A small network was shown many inputs. Here are its activations along a few directions, one row for each input.
In each table, some parts of the input vary, and every possible input appears once, in random order.
Descriptions start from the smaller parts, as in this example, which fits no table here: one of 6 places along a line, together with either a single point or (one of 2 separate values, together with one of 5 places around a ring) or one of 11 places along a line.
Shared parts are said once, and a part with two or three values counts as separate values.

Other details of the inputs shift rows strongly along two fixed directions, in all tables alike. That doesn't count.

Table:
R1: [ 20  12  50  41 -24   9  21  -6  -8   2  27  21  10]
R2: [-17  25  49  42 -20   3  21   4  -3   8  13 -33  -6]
R3: [ -6  28  46  43 -24   7  13  -1  -2   4   4 -39 -14]
R4: [-20 -17 -62 -52  37 -16 -27   5   8  -3 -37 -18  -5]
R5: [-36 -17 -65 -58  37 -12 -15   7   0   3 -25 -12  -5]
R6: [-13  24 -12  -1  16   3 -66  36  17   7  48 -23 -14]
R7: [ 29  15  50  44 -24   9  14  -8  -2  -2  19  19   9]
R8: [ 10 -33 -60 -57  29  -9 -21 -10   5  -7 -21  37  -2]
R9: [ 23  16  48  40 -27  13  19  -8 -11   3  24  21  11]
R10: [-13 -12   3   5  10 -24  57 -16  -5  -7 -76 -24  25]
R11: [-10  29  47  46 -18   2  15   8  -5   9   9 -32   7]
R12: [-15  15  -8  -3  15  -2 -64  32  21   5  49 -26 -27]
R13: [ 30  13  51  41 -29  10  12 -14   0  -2  16  16  -3]
R14: [-24 -23 -59 -51  40 -22 -22   7  11  -4 -33 -16  -7]
R15: [  8  10 -12 -17   1  19 -52  15   4   8  69  30 -20]
R16: [ -7  26  47  43 -23   6  14   0  -2   4   5 -38 -14]
R17: [ 14   4 -12 -13   2  16 -55  13   9   3  64  27 -29]
R18: [-24 -19 -61 -48  44 -21 -21  13   9  -3 -31 -12   5]
R19: [ 21 -21  -1  -4   0  -9  53 -32 -12 -11 -62  29  29]
R20: [-10  27 -13  -1  14   6 -67  34  15   8  46 -24 -13]
R21: [-13  18 -10  -4  13   1 -66  30  20   6  47 -27 -26]
R22: [-17 -14   2   0   2 -17  61 -24 -11  -6 -75 -29   6]
R23: [  9   5 -11 -10   8  12 -53  21   5   6  70  32  -8]
R24: [ -5 -35 -61 -64  30  -6  -7  -7  -3  -3  -8  41  -1]
R25: [ -2  29  48  49 -16   0  10   8   3   3   4 -34   5]
R26: [-22  -8  -1  -5   1 -12  62 -23 -16   0 -73 -25  15]
R27: [  6 -32 -64 -61  26  -2 -15 -11  -2  -6 -17  36  -9]
R28: [ -5  29  45  43 -25   9  12  -1  -3   5   3 -39 -13]
R29: [-11 -48 -17   0 -45   2  69   7   4 -22 -85 -50  53]
R30: [  0  28  48  45 -22   2   6   1   3   3   0 -39  -6]
R31: [ 30  11  51  42 -28   8  13 -13   1  -2  18  16  -3]
R32: [ 20 -23  -1  -3   1 -11  54 -32 -11 -11 -61  29  29]
R33: [-27  21 -12  -9  11   8 -56  31  10  12  57 -22 -25]
R34: [ 28 -57 -28  -8 -56   6  72 -10  -1 -32 -60  14  57]
R35: [ 32  16  49  40 -31  12  10 -15  -2  -1  14  15  -2]
R36: [ 16   0  -7  -8   7   7 -58  15  17   0  63  28 -22]
R37: [ -7  33  44  45 -20   7  12   6  -8  10   6 -33   8]
R38: [-21 -15 -63 -49  41 -17 -24  11   7  -2 -34 -13   6]
R39: [ 10   7 -10  -9   7  13 -54  21   4   6  69  32  -8]
R40: [  4   3  -9 -15   5  14 -47  17   7   6  73  31 -21]
R41: [ 28  13  51  44 -23   8  15  -7  -1  -3  20  20   9]
R42: [ 19  16  49  34 -31  16  23 -12 -10   4  26  19  -1]
R43: [ -9 -11   4   2   3 -21  53 -24  -6  -7 -81 -29  14]
R44: [-12  26  48  47 -16  -1  17  10  -4   8  12 -31   6]
R45: [-23  20 -13  -3  16   3 -59  37  10  12  56 -21 -13]
R46: [ 12   1 -11 -12   4  13 -52  14  10   2  66  27 -29]
R47: [-12  33  45  40 -25  10  16   1  -7  10   8 -35  -5]
R48: [  1 -40 -61 -60  31  -9 -10  -9   2  -7 -12  37 -10]
R49: [ 17 -25  -2 -10  -7  -5  59 -39 -15  -9 -59  25  10]
R50: [ -4 -33 -62 -64  30  -5  -9  -7  -4  -2  -9  41  -1]
R51: [-30 -17 -64 -52  41 -15 -18  12   0   3 -27 -11   8]
R52: [ 23  18  48  40 -28  14  18  -8 -12   4  23  20  11]
R53: [ 29  10  52  42 -27   7  14 -13   1  -2  19  16  -3]
R54: [ 17 -27   2  -2   4 -15  57 -30  -9 -12 -58  30  28]
R55: [-30 -15 -66 -53  40 -14 -20  12  -1   4 -28 -12   8]
R56: [ 15 -20  -4  -9  -2  -6  58 -32 -21  -5 -58  30  31]
R57: [-16  27  48  41 -21   4  20   4  -4   9  12 -33  -6]
R58: [ 15 -28   0  -9  -5  -8  61 -38 -14 -10 -57  25   9]
R59: [-22  14 -11  -5  13   3 -57  30  15   6  53 -26 -34]
R60: [ 20  12 -11  -6   6  15 -62  18  10   2  59  30  -9]
R61: [ 11 -20  -3 -15  -7  -2  62 -37 -20  -4 -56  29  18]
R62: [-30 -24 -62 -54  38 -17 -16   6   6  -3 -28 -16 -14]
Description of these inputs: one of 2 separate values, together with either a single point or (one of 5 places around a ring, together with one of 6 places along a line).
Q: Changing only the choice among 2 separate values turns R41 into R18. The same change can be made to R48. Which row results?
A: R59
Q: Changing only the choice among 2 separate values turns R53 into R14. The same change can be made to R49. Which row results?
A: R3
Q: Start at R54 and move only the place on the line of 6, one step at a time. The first step leads to R41. Which rows follow, in order?
A: R7, R32, R19, R60
Q: Which other rows does R10 become when the choice among 2 separate values takes its other values? List them by row number.
A: R54
Q: Which other rows does R37 become when the choice among 2 separate values takes its other values? List them by row number.
A: R56

Table:
R63: [ -8 -22 -64 -50  37 -11 -33  13   6  -3 -16   9  12]
R64: [  8  31  34  29  -6   7 -32   9   9   6  39  -9 -18]
R65: [ -7  18  30  24 -21  14 -18  17   5   8  52 -14 -17]
R66: [  9  19  24  29 -28  17 -25  18  11  -1  44 -15 -10]
R67: [-18 -19 -62 -57  39 -10 -26  -1   1   0 -14   6 -19]
R68: [  2  -5  32  23  -2 -20  72 -33 -11  -5 -71  -6  23]
R69: [ 14  21  29  33 -15  10 -34  16  11   1  39 -11  -8]
R70: [  4  35  33  30  -4   7 -30  13   4  10  43  -6  -7]
R71: [ 51 -30  30  11 -27   3  84 -55 -23 -13 -44  75  27]
R72: [-14 -31 -67 -53  26  -9 -23  15  10  -8 -10   5   4]
R73: [  5  23  24  29 -26  17 -22  22   5   3  47 -12   0]
R74: [ -5  -1  27  19  -8 -10  79 -35 -24   0 -67  -9  17]
R75: [-23 -21 -61 -56  43 -14 -22   4   1   1  -9   8 -13]
R76: [ -7  24  28  23 -22  19 -19  16  -1  11  51 -13 -12]
R77: [  8 -14  28  27 -11 -17  70 -25  -9 -10 -71  -9  32]
R78: [-20 -27 -64 -61  24  -3 -22   4   4  -1 -11   2 -13]
Q: Describe the family of inputs behind these rows.
A: either a single point or (one of 3 separate values, together with one of 5 places around a ring)
Q: Which other rows does R70 become when the choice among 3 separate values takes its other values? List them by row number.
A: R64, R68
Q: Which other rows does R68 become when the place on the ring of 5 takes its other values? List them by row number.
A: R65, R72, R75, R77

Table:
R79: [ -4 -28 -54 -37  11  -9  16  -1  -3 -12 -48   4  31]
R80: [ -5  10  43  31  -6 -12  60 -25 -16   3 -30  -7   1]
R81: [ -1  21  57  33 -22   0  53 -29 -13   8 -18 -12 -13]
R82: [  6  13  47  49 -24   3  55 -14 -15  -3 -16 -13   3]
R83: [  6  41  32  31   9   1 -64  19  18  11  68  -6 -27]
R84: [-20 -37 -56 -63  32 -13  23 -25 -13  -1 -63   6  -5]
R85: [-23 -14 -70 -60  36   0 -76  38  20   4  57  13 -20]
R86: [-23   8 -66 -60  57  -7 -86  26  11  12  45  16 -21]
R87: [ 60  -3  61  40 -36  14  51 -42 -17  -6   9  74  13]
R88: [-22 -40 -58 -65  19 -12  27 -18  -1  -7 -59   9   6]
R89: [  9   4  42  41 -55  13  52 -14  -8  -8 -15 -18   8]
R90: [ 10   2  42  49 -44   6  56  -6  -8  -9 -11 -16  18]
R91: [  2   9  39  29 -21  -3  52 -15  -7  -1 -35  -7  29]
R92: [-13 -19 -42 -40  36 -16  12 -13 -13   3 -54   8  14]
R93: [-12 -25 -49 -45  18  -6  22 -17  -8  -5 -47   2  -8]
R94: [-21 -39 -57 -54  41 -21  25 -16 -14  -3 -60  10   4]
R95: [  4  42  19  30  -5  19 -57  29   5   8  74  -7 -16]
R96: [ -7 -37 -54 -51  35 -27  13 -11   9 -14 -70   9  22]
R97: [  2 -15 -74 -49  29  -2 -89  42  29  -7  40   5  -7]
R98: [  5  -2  51  45 -38   6  54  -8 -10   0 -13 -14  16]
R99: [  5  27  24  26 -18  23 -58  35  10  12  77  -8  -2]
R100: [ 18   9  37  42 -11 -10  43 -20  -4  -9 -45 -13  12]
R101: [ 10  33  31  32   4   9 -67  23  14   9  66  -9 -24]
R102: [ -1  19  24  17 -31  30 -52  28  11  10  80 -11 -26]
R103: [ 15  22  28  31 -15  14 -65  35  22   5  68 -11  -9]
Q: Describe the family of inputs behind these rows.
A: either a single point or (one of 4 places along a line, together with one of 6 places along a line)
Q: Which other rows does R97 become when the place on the line of 4 takes its other values? List them by row number.
A: R79, R89, R90

Table:
R104: [-13  26  31  26   2  10 -22  15   0  12  52  -7 -19]
R105: [  9  21  16  24 -31  22 -29  19   5  -2  49 -11 -15]
R106: [  1  17 -10 -12  10   7 -58  17  20   6  38  -2 -20]
R107: [  0  10  -2   2   4  -7  14  -9  -6  -2 -25   1  14]
R108: [ 37  16  40  29 -16  23 -36   7   4  -1  76  34  -8]
R109: [ 17   6  36  41 -27   3  30 -13  -9  -7 -28 -12  13]
R110: [  1 -32 -54 -34  27 -15  -4   1   1  -9 -34   3   7]
R111: [ -5  37  27  24  -3  14 -29   9  -8  12  48  -8 -18]
R112: [ 10   3  36  27 -41  13  40 -12  -2  -2 -22 -15   7]
R113: [ 10  -1  15   2   6  -5  17 -27 -15  12  -3  42 -16]
R114: [ -8 -15  -2  -9 -16  -2  24  -1  -2  -2 -13  -4  15]
R115: [ -2  19 -18  -4  18  -1 -48  24  10   6  48   2 -10]
R116: [-13 -26 -47 -49  30 -24  -7  -6  12  -7 -36   4   0]
R117: [-10  -7  -9  -7  16 -14  21  -5   2  -4 -28   4  15]
R118: [-13 -38 -53 -52   9 -11   0   1   8  -9 -27   2   2]
R119: [ -4   7  51  30 -16  -7  41 -22  -8   3 -21 -18  -7]
R120: [  4  -6   6   1  -6   3  13  -4  -4   4 -26  -2  22]
R121: [ 10  -5  45  35 -27  -5  33 -12  -1  -4 -24 -15  14]
R122: [-11   1 -19 -10  -2  14 -41  34  12   1  56   2  -7]
R123: [  6  -7  -3  10   1  -6  20   0  -8  -2 -20  -2  20]
R124: [ -2 -13   4   8   0  -5  20   2  -2  -3 -20   0  22]
R125: [-12 -14 -50 -51  32 -12  -6  -6   4   2 -38  10  13]
R126: [  6 -17 -10 -11   0  -1   8  -9   1  -2 -39  -4  12]
R127: [-15   9  -9  -8  21   5 -50  20  10   6  51  -4 -35]
R128: [ -3  27  32  22  -9   2 -29  16  12   9  48  -7  -4]
R129: [ -9  12  52  29 -15  -5  45 -19 -14   8 -17 -13   4]
R130: [ -5 -15 -56 -44  31 -16 -10  -8   3 -10 -40   7   1]
R131: [-11  -2 -12  -9  21 -12  26 -11 -16   4 -26  -2   0]
R132: [  4  19  42  36 -15   1  39 -24 -17   0 -25 -15  -8]
R133: [ 20 -20  -5  -4 -18   9  26 -25  -5  -7   2  39   8]
R134: [ -2 -13   7   1  -5  -8  16  -3  -2   0 -21  -3  21]
R135: [  0  -9 -12   0 -10   1  28   3  -7  -5 -12  -3  14]
R136: [-22 -14 -46 -55  37  -6  -6  -9  -7   9 -31   6  -1]
R137: [ 34  14  61  34 -17   0  44 -26 -11  -4  -7  35   3]
R138: [ -6  15 -15  -7  22   3 -50  18   4   8  50  -7 -36]
R139: [  3   2 -27  -9  -3  11 -44  29  12  -3  52  -5 -19]
R140: [-13 -25 -50 -42  36 -20  -3  -2  12 -10 -35   7   0]
R141: [ -4 -20 -57 -41  36 -22  -3  -4   6  -8 -35   5  -1]
R142: [  6   7  37  27 -39  14  44  -9  -8   3 -18 -11  19]
R143: [  9  25  22  30 -16  16 -36  21   0   5  46  -5   2]
R144: [ -8  17  -7 -15  15  12 -56  13   9  13  44  -7 -33]
R145: [  5  -5  34  34 -34   5  48  -6   0 -11 -16 -13   7]
R146: [  3 -18   3   9  -1  -5  16  -1   4  -9 -24  -4  10]
R147: [ -4  11 -23 -12  -7  18 -47  28   4   1  51   1  -7]
Q: Changing only one part turns R133 into R137. The same change can be made to R112. Which row results?
A: R106
Q: Changing only one part turns R145 into R140. The same change can be made to R122. Which row results?
A: R117
Q: Describe the family of inputs behind these rows.
A: one of 4 places along a line, together with either a single point or (one of 2 separate values, together with one of 5 places around a ring)
Q: Which other rows does R134 become when the place on the ring of 5 takes its other values? List them by row number.
A: R120, R123, R124, R143
Q: Which other rows agree with R127 in the place on the line of 4? List them by row number.
A: R104, R111, R113, R119, R129, R131, R132, R136, R138, R144
Q: Which other rows does R128 become when the place on the ring of 5 takes its other values? List them by row number.
A: R107, R115, R117, R125
